m =
[[-296 -341 -212   77   75 -119 -537  116]
 [ 349  494 -197 -149 -199 -327 -127 -200]
 [-324 -249  -13  111   44 -228  -61   27]
 [-180   42 -243  -23   -9 -417 -311 -360]
 [  72  397 -157 -296  -50 -266 -347  -13]
 [  94 -513  -38   43 -104  -47 -200 -287]
 [ 177 -515 -188 -145 -121  -78  288 -132]
 [-208 -715 -327 -265 -227 -235   76 -140]
 [ 219 -448 -240 -126   78  -45 -494 -428]
 [ 763  585    5  -72  180   22 -140 -385]
 [-312 -401 -210 -167  298   65  284  -99]
 [  94 -478   78    2 -127 -147  -35 -246]]
m[-12,-8]	-296
m[:, -3]	[-119, -327, -228, -417, -266, -47, -78, -235, -45, 22, 65, -147]
m[-12,3]	77
m[3,-8]	-180
m[10,5]	65
m[3,-7]	42
m[5,-6]	-38
m[1,4]	-199
m[-9,3]	-23
m[11]	[94, -478, 78, 2, -127, -147, -35, -246]
m[4,-3]	-266
m[:, 6]	[-537, -127, -61, -311, -347, -200, 288, 76, -494, -140, 284, -35]
m[9,0]	763
m[-8,-2]	-347
m[10,6]	284
m[-12,2]	-212
m[:, 2]	[-212, -197, -13, -243, -157, -38, -188, -327, -240, 5, -210, 78]
m[:, 7]	[116, -200, 27, -360, -13, -287, -132, -140, -428, -385, -99, -246]
m[11,2]	78
m[11,4]	-127
m[11,1]	-478
m[1,6]	-127
m[-10,4]	44
m[8,1]	-448
m[-10,3]	111
m[-10,6]	-61
m[8,2]	-240
m[-8]	[72, 397, -157, -296, -50, -266, -347, -13]
m[4,2]	-157
m[-5,1]	-715
m[:, 3]	[77, -149, 111, -23, -296, 43, -145, -265, -126, -72, -167, 2]
m[4,7]	-13
m[11,6]	-35
m[:, 0]	[-296, 349, -324, -180, 72, 94, 177, -208, 219, 763, -312, 94]
m[-12,-7]	-341
m[-3,4]	180

arr = array([-32, -19, -23,  19, -42,  27, -58,  13, -10,  37,  -5,  15])
arr[0] -> -32
arr[-2] -> -5
arr[9] -> 37
arr[8] -> -10
arr[-5] -> 13
arr[4] -> -42
arr[-1] -> 15

B =
[[  0  10  -2   2   0  10]
 [  1   2   0   2  16   2]
 [ -8  10  -2  16   0  10]
 [ -8  10  -2   2 -20  10]
 [-30  26   0   2 -58  26]
 [ -8  10   0   0   1  10]
 [ -8  10  -2 -21  11  10]
 [ -8  10  -2   0   0  10]
 [-30   0  -9   2 -68   0]]
B[0, 0] = 0
B[4, 2] = 0
B[:, 4] = [0, 16, 0, -20, -58, 1, 11, 0, -68]
B[1] = [1, 2, 0, 2, 16, 2]
B[2, 0] = -8
B[:, 0] = [0, 1, -8, -8, -30, -8, -8, -8, -30]
B[5, 3] = 0
B[1, 3] = 2
B[8, 0] = -30
B[4, 0] = -30
B[4, 4] = -58
B[1, 1] = 2
B[0] = [0, 10, -2, 2, 0, 10]
B[3, 3] = 2
B[2, 5] = 10
B[5, 4] = 1
B[:, 1] = [10, 2, 10, 10, 26, 10, 10, 10, 0]
B[3, 5] = 10
B[4, 3] = 2
B[:, 3] = [2, 2, 16, 2, 2, 0, -21, 0, 2]
B[3] = [-8, 10, -2, 2, -20, 10]
B[3, 0] = -8
B[5, 0] = -8
B[2, 1] = 10

data =
[[ 42  14   1 -18 -55]
 [  4  49 -33  48 -28]
 [-26  -5 -21  22   3]
 [ -6  -2  57  20 -14]
 [ 14 -23  30 -15   3]
 [  8  69   5  16 -13]
 [ -3  10 -25   9 -56]
 [ 19  19   9   7  31]
 [-32  16  15  38  21]
 [  6 -12  46  -6  25]
 [  7  28   8 -23 -20]
 [-26  30  -8  -8   4]]
Indices start at 0.
(0, 0) => 42
(5, 1) => 69
(10, 2) => 8
(4, 3) => -15
(1, 3) => 48
(10, 1) => 28
(3, 2) => 57
(0, 1) => 14
(2, 0) => -26
(2, 4) => 3
(0, 4) => -55
(1, 2) => -33
(9, 1) => -12
(7, 1) => 19
(8, 3) => 38
(8, 2) => 15
(5, 3) => 16
(4, 4) => 3
(1, 0) => 4
(9, 2) => 46
(1, 4) => -28
(8, 0) => -32
(6, 1) => 10
(3, 0) => -6
(6, 3) => 9
(7, 4) => 31
